These are the activations of a small neural network, seen along a few directions. Each row is one input.
In each table, some parts of the input vary, and every possible input appears once, in random order.
Descriptions start from the smaller parts, as in this example, which fits no table here: one of 3 separate values, together with either a single point or one of 11 places around a ring or (one of 4 places along a line, together with one of 5 places around a ring).
Shared parts are said once, and a part with two or three values counts as separate values.
(in the rows, 128 means zero)

Other details of the inputs vary at random and push rows far along two fixed directions, the same in every table; ignore that.

A family of inputs:
R1: [121 114 109  88 148 192 120 145 119 151 145]
R2: [134 135 143 132 121 157 106 158 119 124 127]
R3: [141 129 125 123 107 152 100 132 117 121 139]
R4: [118 132 139 113 116 146 103 137 100 121 126]
R5: [120  90 120 130 151  74 148 107 153 118 116]
R6: [140 137 122 124 113 152  97 135 116 120 137]
R7: [123  98 118 142 154  87 145  85 155 107 132]
R8: [102  96 140 126 152  86 149  86 145 109 116]
R9: [119 137 137 114 113 149 104 140  99 124 125]
R10: [139 142 125 122 112 155  93 134 122 122 131]
R11: [127  92 125 131 153  80 147 106 150 121 112]
R12: [122 138 138 113 109 150 109 139  99 126 128]
R13: [121  94 125 126 151  77 145 105 158 120 112]
R14: [126 129 140 130 121 152 103 158 122 120 131]
R15: [156 243 105 175 124 129 242 132 147 189 142]
R16: [110  96 141 132 152  89 156  86 139 113 117]
R17: [139 128 124 112 104 141 105 155 114 135 123]
R18: [145 133 127 125 114 159  92 135 115 120 130]
R19: [116  84 120 131 153  73 144 106 156 116 110]
R20: [130 129 142 127 111 157 105 160 119 122 134]
R21: [133 124 126 115 114 133  95 151 116 137 122]
R22: [157 243 101 178 124 128 245 135 141 190 148]
R23: [ 99  89 141 130 154  80 146  85 139 114 123]
R24: [126 132 143 132 118 150 105 155 122 129 136]
R25: [137 136 124 128 112 151  94 132 117 129 138]
Each input here is: either a single point or (one of 4 separate values, together with one of 6 places along a line).

A family of inputs:
R26: [ 99 136 171 110 110 193  76 164  64 137 134]
R27: [148 109 111 147 144  56 155 118 151 117  90]
R28: [166 182 113 156 153 145 191 110 174 158 137]
R29: [135 173  77 114 136 157 201 101 118 158 146]
R30: [ 99 146 170 115  85 184  68 169  78 117 127]
R31: [102 110  99 137 151  86 172  70 152 139 140]
R32: [154 131 133 107  70 140  52 196  95 136 110]
R33: [170 179 113 181 113 116 181 138 160 157 158]
R34: [114 124 107 110 137 159 115 116  98 162 149]
R35: [155 194  90 130 133 143 173  80 135 168 128]
R36: [ 98  28 148 127 189 116 114 113 162 110 149]
R37: [133 190  89 145 117 107 172 101 135 158 150]
R38: [118  50 123 129 131  61  99  70 145  93 133]
R39: [109  33 134 112 187 121 147 106 174  79 141]
R40: [132 151 172 132  62 155  62 164  77 108 126]
R41: [122  53 140  94 167  81 104 101 163 103  82]
R42: [137 179 107 170 138 138 202 137 165 169 159]
R43: [131 160 172 105 100 192  68 142  89 113 107]
R44: [177 176 106 184 133 126 175 133 157 135 140]
R45: [130 168 103 132 147 117 198 147 123 203 123]
R46: [ 79  72 178 133 141  65 109  94 142  68 120]
R47: [136 135 136 135 117 152  90 167 146 117 155]
R48: [102  31 129  78 169  95 130 123 145  93  99]
R49: [142 161 160 141  83 161  73 156  77  94 111]
R50: [164 188  78 166 122 106 182  88 128 147 131]
R51: [133 145 130  98  90 142  64 196 105 135 114]
R52: [121 127 131  91  93 167  61 200  96 144 111]
R53: [ 79  53 164 107 167 104 152  85 132  68 116]
Changing only one part turns R33 into R32. The same change can be made to R36. Which row results? -> R45
Describe the family of inputs behind these rows. -> one of 4 separate values, together with either a single point or one of 6 places along a line
Which other rows does R53 become when the choice among 4 separate values takes its other values? List them by row number. -> R29, R39, R48

A family of inputs:
R54: [126  88 132 120 141 129 102 123 152 116 133]
R55: [120 114 117 125 139  99 149 100 133 129 124]
R56: [113  69 140 108 144 124  84 100 144  97 125]
R57: [134 159 110 152 125 100 168 108 136 128 124]
R58: [111 112 147 107 122 154  86 148 108 131 129]
R59: [138 184 135 160 117 114 172 122 137 146 136]
R60: [127 107 147 131 128  97 105 104 140 100 116]
R61: [136 159 100 139 131 118 184  98 143 148 137]
R62: [132 152 123  97 108 180  94 151 103 149 124]
R63: [120 150 108 136 149 124 195 116 135 149 143]
R64: [134 104 130 124 138 121 139 132 136 115 117]
R65: [136 164 115 104 122 179 113 151 103 151 127]
R66: [129 115 129 110 108 149  76 135 107 113 131]
R67: [143 191 111 163 127 110 180 108 141 148 125]
R68: [122  90 135 123 139 111 102 130 131 129 118]
R69: [116 101 136 104 123 173  77 152 107 105 144]
R70: [126 158 150 119  99 152 100 162 101 137 123]
R71: [101  73 152 119 142 112  94 118 122 114 122]
R72: [102  60 164 109 153 122 102 119 132  91 112]
R73: [136 133 106 139 137 114 170 115 155 141 140]
R74: [124  94 138 104 126 141  74 153 122 126 121]
R75: [153 171 129 120 111 177 124 172 109 153 119]
R76: [131 152 141 124 104 177  87 156 105 138 144]
R77: [150 137 132 122 107 168 102 163 113 119 127]
R78: [114 112 129 140 138 105 150 106 139 123 142]
R79: [124 106 119 116 157 126 135 131 144 134 126]
R80: [157 185 130 130 105 181 120 147 106 140 124]
R81: [126  95 139 119 120 100 104 139 132 106 117]
R82: [121 101 126 120 127 113 109 114 115 119 120]
R83: [133 118 127 131 114 127  97 150 127 108 126]
R84: [130 126 105 130 142 108 176 117 152 147 133]
R85: [130 168 111 143 125 136 183 118 136 154 150]
R86: [149 172 125 133  99 166  95 143  99 148 132]
R87: [123 119 129 132 131  77 153  99 138 114 114]
R88: [119 122 135 157 146  98 155  96 144 133 138]
R89: [111  65 156 119 140 125 101 118 130  80 125]
R90: [134 137 101 129 146 124 171 130 140 145 136]
R91: [119 156 115 136 156 127 193 116 139 159 137]
R92: [122 154 131 109 113 179 113 156 108 154 136]
R93: [111 103 141 106 115 150  85 148 104 119 135]
R94: [119 122 141 145 126  91 148 111 139 110 132]
R95: [140 152 122 120  95 158  91 179 103 131 123]
R96: [143 151 118 144 134 118 178 104 136 127 123]
R97: [122 151 123 158 129 103 171 116 138 126 135]
R98: [146 155 114 164 137 103 170 113 149 155 136]
R99: [114 118 143 130 122 101 135 125 126 114 125]
R100: [114 113 130 130 145  90 137 105 140 117 107]
R101: [113 109 129 138 164 115 157 100 153 121 142]
R102: [105  58 131  94 140 118  90 107 131  97 120]
R103: [153 146 138 128 115 171 103 159 121 127 126]
R104: [121  75 130 122 135 103 102 127 130 113 123]
R105: [142 184 116 120  87 168 103 166  88 139 121]
R106: [112 112 133 103 117 160 101 145 111 125 137]
R107: [129 156 113 135 141 107 175 103 136 160 123]
R108: [137 121 129 132 129 131 109 134 138 132 135]
R109: [128 118 125 117 142 146 107 118 130 118 132]
R110: [143 152 122 122  92 165  82 149  90 133 132]
R111: [149 197 106 156 128 122 188 105 138 169 137]
R112: [137 131 111 143 159 117 166 113 160 138 139]
R113: [120  60 149 121 127  89  80 126 143  79 119]
R114: [136 156  98 139 144 120 184 102 139 141 139]
R115: [148 147 120 132  98 157  94 162 105 140 137]
R116: [117 126 128 143 150 114 168  96 157 136 143]
R117: [139 164 140 111  93 154  88 158  96 136 113]
R118: [111  49 136 107 142 102  89 125 138  99 123]
R119: [124 170 137 126 104 163 110 167 100 144 124]
R120: [138 130 115 137 126 118 139 130 138 136 138]
R121: [122 107 152 135 144 130 130 115 138 106 127]
R122: [141 143 133 133 108 151  84 162 122 122 126]
R123: [ 94  63 150 116 135 105  89 126 125  83 119]
R124: [125 112 136 123 151 112 150 103 137 120 106]
R125: [151 160 139 132  96 149  91 164 119 131 128]
R126: [116 106 138 134 150 107 170 107 139 113 123]
R127: [118 104 129 129 147  93 135  96 133 131 114]
R128: [144 170 111 140 132 123 194 112 128 144 119]
R129: [140 180 123 140  91 170 118 157  92 152 147]
R130: [138 135 101 140 148 118 173 120 150 137 142]
R131: [123 100 129 103 134 142 100 142 135 133 124]
R132: [132 152 117 147 139  98 170 129 147 148 117]
R133: [124 106 138 135 144  73 148 115 156 123 111]
R134: [125 103 139 128 121  93 111 108 133  95 118]
R135: [108  65 126  96 151 123  98 113 127  95 122]
R136: [114 122 123 147 141  93 172 104 132 138 134]
R137: [148 227 124 152  88 181 134 170 101 162 141]
Changing only one part turns R121 into R80. The same change can be made to R92. Which row results? -> R62
Changing only one part turns R57 into R97. The same change can be made to R96. Which row results? -> R89
Changing only one part turns R59 into R60. The same change can be made to R78. Which row results? -> R66
Describe the family of inputs behind these rows. -> one of 3 separate values, together with one of 4 places along a line, together with either a single point or one of 6 places along a line
Which other rows does R59 become when the place on the line of 4 takes its other values? List them by row number. -> R70, R94, R99
Which other rows does R104 become when the choice among 3 separate values takes its other values? List them by row number. -> R82, R136
Which other rows does R114 become when the choice among 3 separate values takes its other values? List them by row number. -> R69, R130
Which other rows does R54 become when the place on the line of 4 takes its other values? List them by row number. -> R73, R84, R131

A family of inputs:
R138: [142 167 129 161 148  75 191  96 156 151 101]
R139: [155 163  90 103 108 172 102 148 111 160 134]
R140: [105  93 140 153 143  56 130  98 151 128 126]
R141: [113  85 102 112 156 107 161 100 137 110 128]
R142: [126 150 147 139 103 149 120 134 112 101 138]
R143: [139  72 144 127 119 136  62 141 136  73 135]
R144: [138 174 155 106  84 185  87 188  83 123 107]
R145: [101  70 135 108 129  85 115  97 121  78 113]
R146: [135  80 102 130 141  69 147  98 153 101 118]
R147: [124 115 126 132 144 152 144 125 135 108 149]
R148: [115  25 150  93 174 106  70 113 168  92 101]
R149: [118 129 131 100 100 197  73 201  86 138 149]
R150: [114 171 126 160 119  88 200 125 131 152 139]
R151: [100  64 175  87 146 148  60 126 111  97 102]
R152: [121 109 115 132 147 108 131 127 157 156 144]
R153: [137 159 120 124 144 152 179 149 132 147 119]
R154: [172 229  96 152 110 190 160 145 132 184 158]
R155: [147 108 131 136 144  94 148 132 158 115 103]
R156: [146 185 118 188 140  82 206  75 160 147 138]
R157: [111 112 157 119 128 169  87 114 109 109 140]
R158: [130 180 110 114 111 164 144 120  90 162 131]
R159: [142 128 129 121  85 158  64 197 104 133 139]
R160: [111 166 135 128 113 159 131 145  98 172 145]
R161: [132 137 107 145 135  71 161  79 138 134 114]
Describe the family of inputs behind these rows. -> one of 4 separate values, together with one of 6 places around a ring
Changing only the place on the ring of 6 turns R139 into R161. The same change can be made to R148. Which row results? -> R138
Which other rows does R159 become when the choice among 4 separate values takes its other values? List them by row number. -> R143, R146, R155
Which other rows does R147 become when the place on the ring of 6 takes its other values? List them by row number. -> R142, R143, R154, R156, R157
